Each row below holds a small network's activations on one input, seen along a few directions.
In each table, some parts of the input vary, and every possible input appears once, in random order.
A made-up example of a description, with smaller parts first: one of 5 places around a ring, together with either a single point or one of 11 places around a ring or (one of 2 separate values, together with one of 6 places along a line).
Shared parts are said once, and a part with two or three values counts as separate values.
In the rows, zero is written as 100.

Other details of the inputs vary at random and push rows far along two fixed directions, the same in every table; ignore that.

A family of inputs:
R1:  79  88 106  95  37 131 102 104 167  73 119 112 136  87 130
R2: 106 123 101  92 131 128 126  94  81 111  92  96 100 128  93
R3:  94  82  92  79 121 143  95  88 146  82 122 115 145 107 113
R4:  82  83  95  87 116 152 125 102 124  65 105  79 128 107 101
R5:  92 109 107  75 124 143  95  86  86  94 104  78 118 127  94
R6:  90  53  77  71  97 150 103  91 141  51 147  77 154 110 135
R7: 108 124 105  81 139 127 109  94  74 115 107  91 103 124  80
R8: 112 110  89  96 147  78 105  84  61 143  91 117  54 113  66
R9: 116  85  73  54 110 128  97  97 132  76 128  72 144 101 113
R10:  97 145 121 128  21  53  77 163  89  89  69 114  97  39  59
R11: 100  98  71  60  97 161  95  85 132  57 138  67 151 123 141
R12: 133  79  98  95 152  50 107  83  54 142 113 125  79  94  76
R13:  92  79  74  74 118 134 104  95 126  73 106  85 106 107  90
R14:  70  86 101  84 102 163 102  84 139  79 125 103 136 136 149
R15:  63  99  86 113  59 131  91 113 117  60 100  65 126 114 138
R16:  84 103 108  77 127 144  83  74 120  76 123 108 131 129 125
R17:  86 108  67  83 103 159 105  93 135  66 123  59 137 133 127
R18:  89 161 130 143  21  38  45 136  81  97  81 158  91  48  90
R19:  85 156 123 146   5  52  57 132 100  91  78 152 100  61 104
R20:  88  90 110 121 149  66 105  77  47 140  95  99  72 133 101
R21: 113  95 101  76 114 111 122  75 143 124 109 116 119 114 107
R22: 126  99 111  95 150  56 114  87  89 167  98 147  83 102  78
R23: 119  91  95 113 151  61 114  96  75 133 110 102  74 103  67
R24: 155  87 112 131 156  60 114 103  89 150  89  80  46 104  90
R25: 120  95 118 113 142  70 157  92  65 144  80 114  58  99  75
R26: 138 103 119 110  75 118  95 131 107  85  67  82  95  96  93
R27:  65 103 116  97  78 130  85 104  89  77  80  78 123 112 112
R28:  90  68 107  99 130 117 113  78 126 107 121 131 121 114 115
R29: 105  81 122  98 143  57  98  71  33 140 110 119  74 122 110
R30:  66  82  80  99  66 130  99 110 138  46  93  87 113  82 104
R31: 115  97  85  85 138  95 114 105 113 112 117  76 104 110  84
R32:  77  87 122  95 137 122  95  73 105  98 119 123 113 138 130
R33:  76  88  95  88  47 132  79 108 113  56 123  80 137 103 151
R34:  74  80  92  92 130 118 103  73  88 102  87  92  86 126  99
R35:  93 135 120 134  27  61  73 156  82  85  72 118  95  44  60
R36: 137  75  89  94 131 118 112 103 112 106  82  83  58 111  92
R37:  91 106 101  79  71 111  59  86  89  60 121  83 132  95 119
R38: 109 112  85 103 139  81 123  83  64 139  80 121  51 118  77
R39:  94  99  96  93 136 109  92  75  78 107 116  76 100 129  96
R40:  81  91  81  73 118 143  88  77 105  83 104  80 106 125  96
R41: 130 116 118 142  11  37  48 146  86 107  73 108  74  19 105
R42: 141  88  95  89 131  52 122  87  81 150 108 114  82 103  91
R43:  84 116 108 155   5  49  91 144 113  74  83 102  92  48 101
R44:  94 114  86 103  46 110  99 125 157  57 102  64 132  83 111
R45:  88 132 103 125  13  45  66 153 101  83  61 117  79  36  67
R46: 132 109 104  87 150  58  95  77  39 141 118 114  74 106  88
R47:  77 115 102 135   6  61  93 134 108  69  64 115  74  41  90
R48:  68 110 108 103  71 144 106 111 100  67  78  80 120 109 121
R49: 121 100  96  93 139  62 137  86  85 143  78 115  49  99  70
R50: 141  79 106 100 129 135  91  75 140 137  95 100 100  92 114
R51: 110  76 100 130 153  52 129  88  68 138 104 111  68 107  82
R52:  98  57  78  68  82 149 119  93 152  63 145  73 143 111 141
R53: 127 114 114  97 140  78 147  95  82 142  80 109  75 101  67
R54:  62 122 103 140  12  69  76 133  81  75  55 119  75  61 100
R55: 116 121  98 110 155  65 104  88  51 148 111 100  67 116  75
Description of these inputs: one of 5 separate values, together with either a single point or (one of 2 separate values, together with one of 5 places around a ring).
The inputs of R42 and R21 match in every part but the choice among 5 separate values. If R46 is changed in the same way as R42 into R21, which row does it become? -> R18
Change only the place on the ring of 5 in R53. List by row number the other rows that result. -> R4, R10, R25, R35
Which other rows agree with R47 in the choice among 5 separate values? List them by row number. -> R8, R13, R30, R34, R36, R38, R40, R45, R49, R54
Change only the choice among 5 separate values in R33. List by row number the other rows that result. -> R14, R15, R48, R54
Change only the place on the ring of 5 in R44. List by row number the other rows that result. -> R23, R31, R43, R51

A family of inputs:
R56: 105  97 113 107 144  44 107  80  33 162  95 142  56 106  69
R57: 102 106 100 104  85  87  88 118 114  96 111  94 112  83  93
R58:  96  96 103 115  66  94  96 132  99  85  85  78  94  78  90
R59: 115  72  81  65 142 164 126  83 139  84 119  88 126 119 123
R60:  79  95  99 118  39 101  92 124 151  69  90 104 120  75 108
R61:  70 110 102 107  43 100  64 110  97  79  96 108 115  82 107
R62: 105  65  83  60 147 179 131  82 152  84 132  72 141 124 124
R63: 100 101  96 107  56  95 101 119 102  84  83  76  95  83  97
R64:  91 118 115 115  70  75  84 110  85 100  93 112  93  90 115
R65:  93  97  91 111  40 110  83 135 118  56  79  73 109  75 104
R66: 104 115 111 105 136  90 123 106  70 123  88 101  72 110  69
R67: 114  88 101  97 122  93 112  92  89 105  80  84  67 102  84
R68:  99 100 105  92 133 111 107  81  90 116 110  99  96 130 124
R69: 110 100 122 122 154  52 100  75  33 178  91 138  45 119  81
R70: 118  84  96  78 123 131 104  97 128  97 121  80 130 111 104
R71: 102  63  75  64 151 163 134  80 158  82 121  85 126 140 124
R72:  81 135  97 105  41 114  94 132 111  69  81  84 111  83  98
R73: 114  76  94  70 156 140 131  69 125 109 116 101  96 114 110
R74: 103 109  88 119  78  82  91 112 102  94  92  93  93  78  93
R75: 114 113 103 106 143  86 123 100  61 133  82 111  62 117  66
R76: 135  85 102  73 157 108 110  76 102 123 112 100  89 116  94
R77:  91 115  84 112  46 103  74 115 122  60  92  88 104  70  99
R78: 110  74  96  85 161 107 133  70 121 125 108 111  77 126  96
R79:  98  60  67  46 150 190 149  65 179  76 136  61 145 160 134
R80:  98 106 117 121 127  61  95  83  53 142  87 126  76 106  96
R81: 117  96  86  73 132 114 118  83 115 112 122  83 109 118 106
R82:  98 130 111 121  89  77  92 110  70 115  62 113  68  91  61
R83:  74 134 101 106  48 120  82 130 114  60  70  84 118  81  92
R84: 109  94  86 103 129 101 114 101  98 111 114  87  95 103  90
R85: 105 108  84 116  77  90  89 119 101  88  95  96  95  81  95
R86:  93  70  84  78 128 151 127  91 157  82 121  81 132 124 118
R87: 104 106 121 124 127  48  92  85  38 162  86 139  54 104  83
R88: 131  83  90  70 142 129 108  89 118 101 114  91 115 119 107
R89:  74 115 111 112  48  86  78 111  95  62 105 107 125  80 100
R90: 108  81  96  96 120 102 117 100  96 104  87  74  84 104  93
R91:  73 117 109 123  47 100  63 110  98  80  88 105 120  88 119
R92:  99 114  91 103  50  96  71 129 125  68 100  97 119  73 105
R93: 114 106  97  85  59 117  91 109 129  79 107  84 131  90 111
R94: 102 108 120 126 102  63  87 100  53 130  94 131  68 106  95
R95:  99 107  98 106  33 111  99 116 131  75  96  99 123  71 113
R96:  79 113 108 116  71  74  77 103  77  99  87 117 107  84 101
R97: 124  76  90  66 139 146 109  82 135  95 122  74 132 122 110
R98:  90 108 111 114 100  53  91  95  55 123  88 130  89  89  84
R99:  96  93 103 108  64 113 100 113 129  84  97 103 116  70 107
R100:  78 120 119 128  48  98  71 113  98  70 102 103 116  90 115
R101:  91 105 103  92 100  91 100  95  88 100 106 105 102 105 113
R102: 116  91  74  79 143 123 130  79 109 109 117  75  99 124 105
R103: 115  98  94  93 126  90 102  93 107 116 110  94  99 101  95
R104:  77 112 108 113  42 108  66 119 104  64 100 105 116  90 120
R105: 103  98 108 103 123  57 104  93  48 132 102 136  70 106  81
R106: 123  97  98  90 152  71 107  81  83 142 108 113  67 105  80
R107:  98 110 126 125 109  67  96  93  65 117 100 119  84 103  99
R108:  82 115 107 101  65  75  86 111  85  88  98 113 104  84 103
R109: 105  98 109 107 128  63 104  90  49 135 101 132  70 111  89
R110:  75 116 114 117  49  89  77 111  96  65 105 105 122  83 107
The inputs of R110 and R109 match in every part but one. If R89 is changed in the same way as R110 into R109, which row does it become? -> R105
The inputs of R91 and R100 match in every part but one. If R90 is changed in the same way as R91 into R100, which row does it become? -> R58
What do these inputs look like to the network? -> one of 5 separate values, together with either a single point or one of 4 places along a line or one of 6 places along a line
Which other rows agree with R63 in the choice among 5 separate values? List them by row number. -> R64, R68, R72, R79, R81, R93, R95, R101, R102, R108
A walk changes only the place on the line of 4. It starts at R91 and steps to R80. List the rest of the walk in order. -> R96, R98
Which other rows agree with R56 in the choice among 5 separate values? List them by row number. -> R61, R67, R69, R73, R76, R77, R78, R82, R87, R106

A family of inputs:
R111: 117 108 103  94 142  58 111  90  82 131 121 131  88  92  77
R112:  93 101  92  78 141 175 125  77 120  86  98  66 112 152 120
R113: 111 107  88  90 106 101 100 113 102  95  85  96  92  88  66
R114: 100  83  91  77 121 157 106  92 121  68 111  49 111 136 124
R115: 115 107 126  94 135  71 107  88  82 148 108 142  94 102  94
R116:  56 109 110 127  51  87  61 105  78  83  90  98  93  93 115
R117:  89 124  84  95 108  97 108 114  86  96  69  97  80 103  72
R118:  62 128  96 104  96  89 102  96  85  90 100 119 103 105  86
R119:  79 121 108 118  54  97  83 124  90  75  77  77  87  97 107
R120: 119  64  97 120  86  53 130 100 152 123  93 120  79  79 100
R121: 129 107  96  87 133  52 106  87  87 137 130 138  87  96  82
R122:  87  99 118 110  95  94  83  81  76 105  95 125  96 106 115
R123:  92  86 105  59 143 152 116  70 122 100 129 109 137 138 116
R124: 142 110 109  99 132  81 104  98  98 157  98 118  78  96  77
R125:  96  83 111 115 133  72  87  79  53 131 102 112  67 118 105
R126: 146  93 101 107 127  68 107  94  73 139 107  90  65  99  96
R127: 107  60 107 125 126  71 151  98 108 137  87 133  60  95  88
R128:  81  75  95 127  14  96 108 133 187  53  82  97 121  47 119
R129:  95 125 115 123  49 114  81 121 109  73  75  92 104  91 108
R130:  77  89 102 133  90  88 141 112  93 114  74 128  57  89  97
R131:  73  95 109 120  43  94  53 117  94  69  99  97 113  85 121
R132: 106  96  91  95  90  94 107 117  88  86  94  73 100  90  82
R133: 100  69  86  78 132 139  89  79 114  83 132  72 125 125 140
R134: 113  77  92  67 135 137  99  68 122 103 131 103 136 133 145
R135:  98 107 124 100 131  80 108  77  66 137 100 145  86 114  88
R136: 139 109 118 117 139  83 112  96  84 144  85 103  75  99  94
R137:  97 100  93 114  36  86  49 117 105  74 111 100 119  76 134
R138:  59  88  78  83 129 133 113  77  95  82 122  71 124 137 112
R139: 102 101  92  96  90  90 107 115  83  87  88  74  92  94  85
R140: 113  88  96 108 136  56 109  91  60 130 118 106  86  99  90
R141:  68 130 104 111  15  87  63 135 122  45 106 120 137  60  93
R142: 102 117  89  99  90  92  96 119  94  88  74  99  85  85  69
R143: 125  89  64  53 123 147 105  88 147  82 124  68 119 102  93
R144: 115  99  91  97  79  82 101 118  90  89  95  72  97  70  83
R145: 108 122 111 108 104 109 103 110  96 113  77 111  90 103  79
R146: 113 118 115 108 102 104  98 115 103 118  80 112  96  94  75
R147:  71 108 116 113  93  95  89  76  70 108  89 120  88 109 112
R148:  81  94  81  65 139 147 114  74 125  70 133  94 135 132 105
R149: 125 105 119  86 128  64 101  88  87 154 117 148  94 107  99
R150: 105  78  90  74 123 163 107  94 128  66 118  47 122 133 124
R151: 137  94 110 110 134  71 109  98  69 132  97  85  63  98  94
R152: 120  78  64  60 103 143 111  94 132  69 129  45 129 101 107
R153: 123 117 110 103 106 103  96 113 115 123  86 103  98  83  82
R154: 103  65 105 125 125  78 151  96  96 132  83 131  51 100  93
R155: 119 107  86  87 102  99  96 111 112  95  89  88  93  72  71
R156: 130  88  85  71 133 164 110  83 151  94 122  63 134 128 131
R157:  67 105  96 118  31  88  67 127  99  57 108  90 131  75 104
R158:  71 123  91 106  44  90  94 135  88  66  72  73 103  83  90
R159:  80 143 108 121  56 106  89 126  97  93  62 107  93  90  82
R160:  70 122 118 103  93  99 103  84  79 111  93 131  99 109  95
R161: 124  88  87 103 129  52 106  88  63 135 125 112  87 100  94
R162: 111  86  94  73 142 182 118  82 141  80 112  64 133 141 123
R163:  62 109  94 120  34  86  67 121  94  58 103  91 123  77 106
R164:  86 113 117 116  38  92  59 114 109  74  95 116 129  69 132
R165:  92  94 119 106  97  91  85  86  80 109  98 126 104 105 114
What do these inputs look like to the network? -> one of 5 places along a line, together with either a single point or (one of 2 separate values, together with one of 5 places around a ring)
Change only the choice among 2 separate values in R146. List by row number the other rows that result. -> R123
Which other rows agree with R136 in the place on the line of 5? List them by row number. -> R111, R115, R128, R133, R140, R144, R151, R153, R155, R164
Change only the choice among 2 separate values in R121. List by row number the other rows that result. -> R143
